Each row below holds a small network's activations on one input, seen along a few directions.
Each table varies a few parts of the input and shows all the possible inputs, shuffled.
A made-up example of a description, with smaller parts first: one of 5 places around a ring, together with either a single point or one of 11 places around a ring or (one of 2 separate values, together with one of 6 places along a line).
Shared parts are said once, and a part with two or three values counts as separate values.

Other details of the inputs shift rows strongly along two fixed directions, in all tables alike. That doesn't count.

Table:
x1: [-28 -12 -27 -35 -11 -33   2  -7  21   4 -17]
x2: [ 19  -5  19  -3  24  12  17  15  25  19 -10]
x3: [ -9   4 -11 -10   3 -11   4 -10   6   6 -19]
x4: [ 21 -16  20  -8  12  12   5  24  13  17  17]
x5: [-19   0 -26 -15 -24 -25  -7 -15  -7  -4   2]
x6: [-13  18  -9  20 -13   3 -11 -18 -23 -25  -2]
x7: [ -4  21  -2  32  -9  11 -15 -17 -27 -29   3]
x8: [-33   7 -21 -19 -18 -22  -9 -10   5  -7   0]
x9: [ 30 -19  23  -1  15  16  10  25  11  21  17]
x10: [ -3  19  -5  28  -8   8 -17 -17 -31 -28  10]
x11: [-22   1 -22 -21 -17 -23 -12 -10  -3  -4  10]
x12: [ 32 -28  24 -15  16  12  15  14  15  20   6]
x13: [ -4  10 -11  12 -11  -2 -15 -19 -28 -20   7]
x14: [ 20  43   2  90  10  41 -13   3 -45 -25   3]
x15: [-13  -7 -14 -14 -19 -16  -2 -19 -10 -12  -6]
x16: [-19  11 -21  -7  -2 -15  -1  -7  13   7 -13]
x17: [-25   1 -16 -24 -14 -21 -11  -8   5  -4  10]
x18: [ 14 -20  24 -13   9  12  16  16  15   8   0]
x19: [ -2  16 -19  39  -7   4  -7 -23 -33 -32 -15]
x20: [ 29 -23  28 -12  18  16  11  17  14  16   9]
x21: [  6  26  -8  42   5  14  -3 -11 -23 -16 -11]
x22: [ 27 -26  24 -14  10  10  17  13  14  18   4]
x23: [  9 -11  28 -10  14  13   7  26  26  14  13]
x24: [ 18 -20  27  -4   8  12  11  27  12  15  14]
x25: [-26   1 -19 -29  -3 -25   1  -4  19  14 -16]
x26: [-26  -1 -17 -38  -3 -30   0  -4  24  20 -16]
x27: [-10   4  -9 -16   2 -16   2 -12   7   9 -18]
x28: [ 32   3  38  47  15  44   5  33 -15  -4  19]
Each input here is: one of 2 separate values, together with either a single point or one of 4 places along a line or one of 9 places around a ring.
Q: The inputs of x7 and x23 match in every part but the choice among 2 separate values. If x13 is changed in the same way as x7 into x23, which row does it become?
A: x11
Q: Start at x26 and move only the place on the line of 4, one step at a time. The first step leads to x25. Which rows follow, in order?
A: x14, x16
Q: Which other rows does x12 become when the choice among 2 separate values takes its other values? List them by row number.
A: x9

Table:
x29: [ -8 -18   9 -40   4 -13  13  -4  21  11 -16]
x30: [ 41  10  39  55  17  44 -10  27 -29  -3  29]
x31: [-33  35 -26   3 -10 -13 -16 -26  -5 -17 -14]
x32: [ -5  14  -9  20 -21   1 -10 -23 -29 -19  -4]
x33: [-42 -30 -23 -93  -3 -46  15  13  73  41 -16]
x34: [ 45 -16  18  18  30  19  22  16  11  26 -14]
x35: [  4 -16  10 -19   8  -5  11  31  26  28  14]
x36: [  9 -17   6 -11  -5   1   4  -8  -2  -8  14]
x37: [ 39  -6  33  33   8  38   9  19 -16  -3   8]
x38: [12  0 25 -5 25 21 17 26 30 15  0]
x39: [-17   4 -26   3 -23 -12 -22 -22 -26 -28  11]
x40: [ 13 -20  16 -14   5   9   3  14   7   3  19]
x41: [ -3 -12  -6 -18 -15 -12   6  -8   2  -2  -4]
x42: [ 16 -26  17 -14   2   6   8   7   9  -1  14]
x43: [ -6  16 -19  34 -20   1 -22  -9 -40 -25  16]
x44: [-18  28 -23  24  -8  -1 -13  -4 -17 -12   0]
x45: [ 17   0  17  27   6  21  10   4 -19 -10  -4]
x46: [27 -7 34 12 17 27 -2 17 -8  0 24]
x47: [-18  14 -54 -14 -16 -38  -6 -46 -13  -4 -34]
x48: [-26  23 -31   8 -23 -21 -19 -15 -17  -5   5]
x49: [ -3 -26   7 -27   0 -12  17   6  18   7 -14]
x50: [  3 -16  26 -44  27   3  24  27  60  36  -5]
x51: [-21  16 -50 -19 -11 -39  -8 -46 -12  -6 -32]
x52: [ 2 -5  4 -8 -4 -1 -5  5  1  8 18]
x53: [  4  18  -9  37 -21   9 -12 -23 -40 -25  -1]
x54: [-30  28 -27  17  -8 -12 -19 -11 -13  -7  -5]
x55: [ 51   5  43  61  16  53  -1  10 -31 -21  31]
x56: [-17  22 -14  25  -8   1  -6 -15 -17 -26 -17]
x57: [-14  10 -17   1 -22 -14 -17 -35 -30 -30   7]
x58: [-30   0 -41 -23 -37 -33 -14 -43 -21 -30   2]
x59: [  3  -3  16  13  15  11   8  16  15  -5 -12]
x60: [-19  34 -17  26  -3  -1 -17  -8 -20 -10   0]
x61: [ -1 -28 -17 -68   9 -36  21  -9  43  41 -35]
x62: [ -7  11 -11  23 -12   2  -2 -16 -32 -26 -12]
x63: [  2  15  -8  31 -17   6 -19 -27 -41 -36  13]
x64: [-33   9 -35 -12 -30 -26 -26 -36 -25 -23   6]
x65: [ 33  12  33  54  19  39   0  34 -12  11  26]
x66: [-42   8 -39 -21 -29 -37  -9 -44 -14 -19 -25]
x67: [ 36  10  32  52  18  40   5  37 -13   6  27]
x68: [20  0 29 27 23 27 13 23  8 -1 -3]
x69: [  2 -15  16 -31  24   3  19  32  44  39   4]
x70: [  9 -19  12 -17   3   1   3  20  11  17  18]
x71: [ -6  -8  -1 -14  -1  -9   4  19  19  21   9]
x72: [  3 -15  32 -32  29   4  21  22  42  23 -14]
x73: [-30 -25  -1 -74   6 -34  16   4  60  24 -27]
x74: [-23  38 -18  27  -9  -2 -19 -20 -14 -20 -11]
x75: [-34 -33  -9 -97   6 -41  23  15  83  38 -22]
x76: [-26  28 -34  26 -14  -8 -20 -11 -19 -16  -1]
x77: [ 10 -20  15 -18   5   5  -1  10  11  10  17]
x78: [ 19  -1 -16  13  12   1   9 -13  -9   9 -20]
x79: [  8 -17  16 -18   4   0  -1  19  13  20  17]
x80: [ 20   0  24  25  10  22   9   6 -14  -8  -4]
x81: [ 33 -10  28  24  14  29   1  32 -11   5  27]
x82: [-35  23 -32  -2 -25 -30 -22 -19 -15  -5   2]
x83: [-43  19 -37  -7 -20 -31 -12 -35  -4 -22 -23]
x84: [ 31 -12  28  24   5  27   8  15  -6  -1   6]
x85: [-12   8 -20  16 -23  -5 -23 -17 -31 -31  12]
x86: [ 44 -19  18   8  31  17  22  17  15  29 -13]
x87: [ 47   0  46  43  16  46   8  19 -19   1  13]
x88: [  0 -22  20 -50  25  -2  24  31  63  36  -8]
Q: The inputs of x41 and x53 match in every part but one. If x81 is changed in the same way as x41 into x53, which row does it become?
A: x52
Q: The inputs of x64 and x85 match in every part but one. If x54 is changed in the same way as x64 into x85, which row does it become?
A: x33
Q: Describe the family of inputs behind these rows.
A: one of 6 places along a line, together with either a single point or one of 9 places around a ring
Q: Start at x29 and move only the place on the line of 6, one step at a time. The first step leads to x66. Which rows follow, in order?
A: x80, x45, x62, x49
Q: List by row number the other rows that have the place on the line of 6 in common with x57.
A: x29, x30, x31, x46, x51, x60, x72, x82, x87
Q: Which other rows does x36 become when the place on the ring of 9 takes its other values? List them by row number.
A: x37, x38, x40, x44, x45, x56, x67, x70

Table:
x89: [-49  45 -57   0 -22 -37 -22 -31  -7   3  -8]
x90: [-21 -20  -7 -64 -20 -31 -22 -17  18 -11  47]
x91: [-50  36 -31 -13 -18 -36 -13 -46 -11 -18 -29]
x92: [ 39 -16  14 -12  23  12  18   9  22  17 -12]
x93: [  5 -47  10 -54 -19 -14  -9  -6  -5   3  46]
x94: [-18 -24 -19 -40 -34 -31  -2  -9   6  -2 -11]
x95: [-40  41 -23  28 -32  -6 -25 -24 -44 -34  13]
x96: [ 35 -19  16  30  13  32  16  33  -8  -6  15]
x97: [ 11 -33  31 -71  37  -1  39  32  87  49 -10]
x98: [ 31 -15  35  16   4  27   5  28 -18  11  26]
x99: [ 65 -14  49  64  20  59  17  18 -26 -10   7]
x100: [-34  27 -20  27 -32   1 -26 -20 -27 -33   1]
x101: [ 67  23  36  68  31  45   8  33 -22  27  18]
x102: [-37  40 -33  42 -26  -1 -20 -12 -46 -51  -5]
x103: [-50  18 -44  -5 -38 -34 -17 -50 -12 -42 -28]
x104: [ -44  -54  -12 -123   12  -64   29   33  120   70  -18]
x105: [ 61   5  57  60  33  55  13  24 -29   7   2]
x106: [ 39  -8  23  23  42  31  13   7  -3  11 -17]
x107: [ 19 -31   9  -7  28  -2  19  40  34  41   1]
x108: [-31  45 -33  29  -2  -6 -23 -41 -28 -33 -37]
Q: The inputs of x91 and x105 match in every part but one. If x104 is changed in the same way as x91 into x105, which row does it become?
A: x107
Q: Describe the family of inputs behind these rows.
A: one of 2 separate values, together with either a single point or one of 9 places around a ring
Q: Which other rows does x95 become when the choice among 2 separate values takes its other values? List them by row number.
A: x98
